Each row below holds a small network's activations on one input, seen along a few directions.
Each table varies a few parts of the input and shows all the possible inputs, shuffled.
Descriptions start from the smaller parts, as in this example, which fits no table here: one of 5 places around a ring, together with either a single point or one of 11 places along a line or (one of 3 separate values, together with one of 4 places along a line).
Shared parts are said once, and a part with two or three values counts as separate values.
In the rows, 128 means zero.

Other details of the inputs vary at random and push rows far along two fixed directions, the same in every table; ignore that.

Rows:
x1: [108 127 105 122 183 151 158 124 120 135 133 127 113 136 136]
x2: [122 167 112 115  54 165  60 115  97 158 114 120 126 174 130]
x3: [111 143  76 154 184 134 110 168 124 160 140 145  97 134 163]
x4: [160 126 159 127  47 108 106  73 139  93 116  98 166 136 102]
x5: [123 101 131 159 145  99 174 145 158 120 133 123 106  84 105]
x6: [106 179  66 136 143 153  75 186  92 167 129 145  93 180 184]
x7: [145 121 157 121  37 115 112  97 133 106 131  97 165 141  84]
x8: [102 174 108 127 145 167  80 185  82 180 128 158  90 193 192]
x9: [151  95 156 133 165 103 178 141 132 122 145 148 118  82 120]
x10: [140  78 153 141 172 101 164 130 149 127 137 140 135  88 130]
x11: [110 155  76 174 177 145 121 157 126 156 113 159  98 129 151]
x12: [110 102 131 117 194 112 171 113 172  95 122 144 132  87 109]
x13: [136 105 120 170 168  91 164 127 153 114 120 131 124  83 106]
x14: [128 181 120 131  71 140  70 139  93 129 111 113 125 188 138]
x15: [117 169 112 121  49 167  67 120 110 150 127 126 124 194 131]
x16: [151 121 153 114  43 115 101  93 120 117 117  90 164 123  85]
x17: [112 104 128 121 193 120 172 123 168  93 119 143 142  83 110]
x18: [163 110 187  93  46 109 108 105 115 101 129 103 177 148 125]
x19: [141  82 151 142 164 112 164 125 154 129 134 144 142  83 138]
x20: [116 175 104 128 146 191  85 163  82 185 139 176 100 181 171]
x21: [123 142 112 139 188 154 127 166 104 174 146 172  91 140 148]
x22: [117 127 124 112 143 151 151  97 124 122 132 119 142 133 135]
x23: [123 130 114 136 111 120 124 139 118 141 115 122 118 109 114]
x24: [146 121 155 122  33 124 113  91 141 106 127 102 170 133  94]
x25: [134 135 162  71  83 113 119 105 134  74 114 103 177 148  96]
x26: [140  92 120 154 164 100 156 127 165 118 140 125 135  73 135]
x27: [151  86 159 136 166 115 171 112 150 129 149 152 117  80 120]
x28: [ 84 155  85 120 210 155 124 165 127 137 117 161 106 147 138]
x29: [125  93 128 122 187 111 204 117 144 107 132 115 123  86 121]
x30: [130 154 128 117  41 137  89 130 109 127 123 110 140 174 113]
x31: [106 159  92 141 110 160  91 139 105 168 115 140 113 139 137]
x32: [120 133 124 139 114 119 123 139 120 140 119 117 110 108 116]
x33: [112 111 138 115 197 101 177 141 163  90 120 130 125  88 108]
x34: [167 103 195  92  37 121  97  72 131 105 132 104 181 151 125]
x35: [ 85 191  84 112 168 183 112 160  82 169 129 135  87 197 175]
x36: [136 130 123 133 125 109 115 148 129 123 137 110 120 127 148]
x37: [167 115 160 105  43 111  91  78 142  97 137  85 172 140 122]
x38: [116 123 127 108 144 147 149  87 129 123 135 119 130 137 135]
x39: [150  99 169 136 166 104 176 140 135 124 148 140 110  82 120]
x40: [138 107 118 165 162  86 169 139 149 108 115 129 118  81 113]
Description of these inputs: one of 5 places along a line, together with either one of 2 separate values or one of 6 places along a line.
Q: The inputs of x38 and x1 match in every part but the place on the line of 5. If x34 is changed in the same way as x38 into x1, which row does it become?
A: x10
Q: The inputs of x9 and x21 match in every part but the place on the line of 5. If x25 is changed in the same way as x9 into x21, which row does it become?
A: x28
Q: Which other rows does x4 become when the place on the line of 5 takes its other values? List them by row number.
A: x11, x13, x14, x40
Q: Which other rows does x7 become when the place on the line of 5 takes its other values? List them by row number.
A: x5, x15, x24, x30
Q: Which other rows does x33 become when the choice among 2 separate values takes its other values? List them by row number.
A: x35

Rows:
x41: [132 130 147 129 165 136 155 126 129 119 134 145 119 141 136]
x42: [100 188  69 123 123 171  70 147  98 156 119 127 114 203 169]
x43: [143 153 131  97  48 131  81  89 114 101 117  79 174 174 124]
x44: [104 130  94 168 181 119 160 173 128 153 133 146  76 102 138]
x45: [ 97 182  98  98 137 187  80 165  87 164 132 146 112 199 173]
x46: [115 114 115 142 157 126 166 117 154 123 120 135 118  92  99]
x47: [164 128 194  95  71 122 130  77 117  82 126 102 177 158 110]
x48: [175  86 208 111 114  81 186  65 146  60 129  99 181  89  88]
x49: [123 170 109 108  73 152  73 115 110 127 127 105 148 197 144]
x50: [140 128 154  99  44 120 117  71 126  86 115  72 170 141  90]
x51: [128 100 109 175 199  94 156 171 156 140 127 154  94  72 145]
x52: [131  94 134 132 207 107 191 131 139 113 133 144 122  89 120]
x53: [105 136  87 168 190 119 157 176 121 154 122 140  74  95 136]
x54: [135 161 127 122  62 135  71 143 101 136 134 109 132 187 146]
x55: [158 108 171 121  51  88 139 100 130  89 124  78 158 103  85]
x56: [135 141 148 107  52 145  81  91 128 111 122 114 170 164 107]
x57: [138  77 123 174 185 126 180 121 148 168 156 154  97  65 145]
x58: [ 85 179 103  86 124 187  81 161  78 174 120 141 109 201 163]
x59: [155 158 180  89  62 140 101  88  95 100 123 107 171 190 123]
x60: [119 180 120  85 107 169  57 140  88 145 131 135 129 206 163]
x61: [124 104 115 144 160 111 151 121 167 117 130 139 133 100 137]
x62: [144  88 194  76  76 111 149  89 145  89 135  96 170 113  93]
x63: [ 87 176  74 136 150 179 103 151 111 168 119 157  89 169 140]
x64: [ 82 162  99 100 160 177 107 169  96 173 124 153  94 175 163]
x65: [112 137  91 167 187 124 154 176 123 164 119 159  78  91 123]
x66: [106 132  92 167 183 119 158 174 127 153 131 144  75 101 136]
x67: [179  59 183 139  83 102 164  62 150 120 150 103 158  69 107]
x68: [ 92 179  84 108 172 182  93 174  86 168 126 152 103 175 178]
x69: [ 96 150  67 150 185 152 110 158 131 157 118 160 100 143 172]
x70: [127 100 105 178 207  91 157 171 151 140 123 155  94  63 145]
x71: [101 200  89 107  85 188  61 128  83 159 104 131 118 203 129]
x72: [169  76 185 139  83  74 152 103 162  89 130 112 168  70  79]
x73: [136  91 118 172 189  85 162 159 157 129 125 146 105  63 138]
x74: [ 96 144 100 121 192 161 132 169 120 157 140 160  96 145 165]
x75: [120 193 104 120  70 164  65 157  77 168 114 137 108 191 132]
x76: [112 185  84 138 114 155  65 178  85 169 122 131  98 194 172]
x77: [126  93 135 137 213 114 193 140 151 116 143 154 109  92 125]
x78: [135 126 152 106  54 120 124  79 134  91 126  84 165 142  94]
x79: [155  82 162 124 100  80 167  77 176  72 138  86 176  90  95]
x80: [171  73 199 100 107  79 182  73 146  59 133  95 187  83  81]
x81: [143 150 133  99  49 132  85  88 117  99 120  80 174 172 123]
x82: [138  91 128 167 170  87 157 153 158 125 130 142 113  73 135]
x83: [111 127 104 128 224 130 144 160 134 142 137 160  99 108 156]
x84: [170  99 200  76  76  87 123  71 141  67 138  88 192 107  96]
x85: [149 140 158 122  43 127  80 123 117 125 131 123 155 158 113]
x86: [142 106 160 111  65 104 145  72 147  79 125  79 170 113  82]
x87: [117 127  98 173 191 120 137 179 133 163 122 170  91  94 135]
x88: [113  93 107 162 206 114 171 131 168 126 117 153 116  63 113]
x89: [135 125 116 150 140 105 129 154 129 130 126 116 113 115 137]
x90: [115 164 147  62  62 160  79 119  83 138 119 109 155 188 131]
x91: [ 89 170 108  90 130 183  91 160  91 170 125 144 106 193 159]
x92: [134 161 143  78  84 156  66 122 103 125 137 123 145 195 146]
x93: [169  78 175 136  87  66 159 105 160  81 139  86 161  82  98]
x94: [168  72 197 102 113  87 182  79 153  65 137 102 174  91  85]
x95: [110 126 105 136 221 138 165 159 121 141 134 163  97 123 146]
x96: [158 128 166 115  38 111 112 106 120 108 122 101 154 127  84]
x97: [141 158 135 120  49 136  57 139 103 134 127 123 143 183 152]
x98: [111 108  85 163 217 111 179 143 163 128 131 136 105  84 140]
x99: [162 119 162 120  50  97 106 111 127  99 130  83 161 138 115]
x100: [124 111 127 155 142 101 164 145 140 127 136 125 104  94 116]
x101: [ 91 167  80 141 153 175  90 155 121 167 124 168 103 169 152]
x102: [ 79 184  59 137 155 175 100 156  97 166 118 140  87 179 155]
x103: [147  67 198  83 101  87 181  82 155  80 127  88 176  71  82]
x104: [117 126 100 172 190 121 138 178 136 161 125 171  89  96 136]
x105: [ 96 191  78 124 119 187  52 146  93 167 107 153 117 195 151]
x106: [137 174 155  95  81 162  89 110  86 123 125 124 148 211 143]
x107: [100 179  79 126 119 172  64 147 108 158 121 149 117 197 174]
x108: [125 105 109 144 168 108 149 122 161 114 120 135 133  89 136]
x109: [160 117 174 122  43 108 100 109 131 108 128 113 165 132  98]
x110: [138 100 132 158 146  95 143 149 153 127 134 141 119  93 138]
x111: [144 102 128 153 132 142 138 110 125 169 150 140 110 108 147]
x112: [128 157 135  95  40 141  89  85 104 104 113  79 162 169 104]
x113: [166 105 198 105  95 109 157  79 137  75 133 105 171 130 102]
x114: [111 103  87 163 221 108 165 141 163 128 119 153 109  68 145]
x115: [107 130 107 138 143 129 148 122 140 126 130 123 115 124 119]
x116: [107 103 109 158 193 119 187 128 167 129 128 148 101  74 104]
x117: [140 171 136 119  44 144  48 138  89 144 115 126 149 179 125]
x118: [174 101 173 121  39 133 110  65 116 136 144  99 163 126 123]
x119: [119  99 121 143 231 120 192 151 145 126 139 161  97  94 133]
x120: [132 105 140 115 181 115 150 131 150 114 141 138 126 102 134]
x121: [132 112 128 153 142 106 161 145 140 134 127 140 107  85 102]
x122: [ 96 186  81 126 119 186  59 147 100 166 112 155 115 195 152]
x123: [104 195  91 109  83 188  64 127  88 155 108 130 118 200 127]
x124: [158 112 185  79  74 116 111  89 139  85 143 103 172 143 114]
x125: [121  91 136 125 200 113 187 137 154 115 138 136 124  75 129]
x126: [118  90 131 131 210 117 190 145 159 119 144 144 115  74 134]
x127: [107 155  87 157 159 145 128 178 113 172 128 166  76 131 137]
x128: [141  78 117 177 193 123 180 119 141 171 148 148  97  55 144]
x129: [119 107 119 147 163 124 147 121 161 123 122 145 130  94 113]
x130: [142 102 131 153 131 143 140 112 129 168 154 144 110 111 147]
x131: [151  84 170 120  92  93 173  68 169  76 119  96 166  72  62]
x132: [126 171 139  72  66 168  69 123  84 129 128 111 158 198 148]
x133: [111 153  76 162 178 132 113 187 110 164 121 139  81 136 164]
x134: [123 103 119 163 166  94 178 149 143 126 128 124  98  72 114]
x135: [154 125 167 118  42 112 119 108 126 110 132 109 150 130  88]
x136: [117  92 102 159 202 104 172 132 174 121 125 147 117  73 139]
Q: Describe the family of inputs behind these rows.
A: one of 6 places along a line, together with either a single point or one of 5 places along a line or (one of 2 separate values, together with one of 5 places around a ring)
Q: The inputs of x98 and x81 match in every part but the place on the line of 6. If x121 is changed in the same way as x98 into x81, which row does it become?
A: x75
Q: The inputs of x97 and x110 match in every part but the place on the line of 6. If x57 is changed in the same way as x97 into x110, which row does it become?
A: x130
Q: The inputs of x123 and x46 match in every part but the place on the line of 6. If x83 is changed in the same way as x123 into x46, which row does it become?
A: x120
Q: A walk changes only the place on the ring of 5. It starts at x116 and steps to x101. List the rest of the walk in order.
A: x61, x79, x115
Q: A walk changes only the place on the line of 5. It starts at x47 and steps to x95. List the rest of the walk in order.
A: x60, x125, x58
Q: Which other rows does x76 become when the choice among 2 separate values takes its other values? List them by row number.
A: x42
Q: Which other rows does x114 become when the place on the line of 6 takes its other values? List them by row number.
A: x61, x69, x107, x108, x136
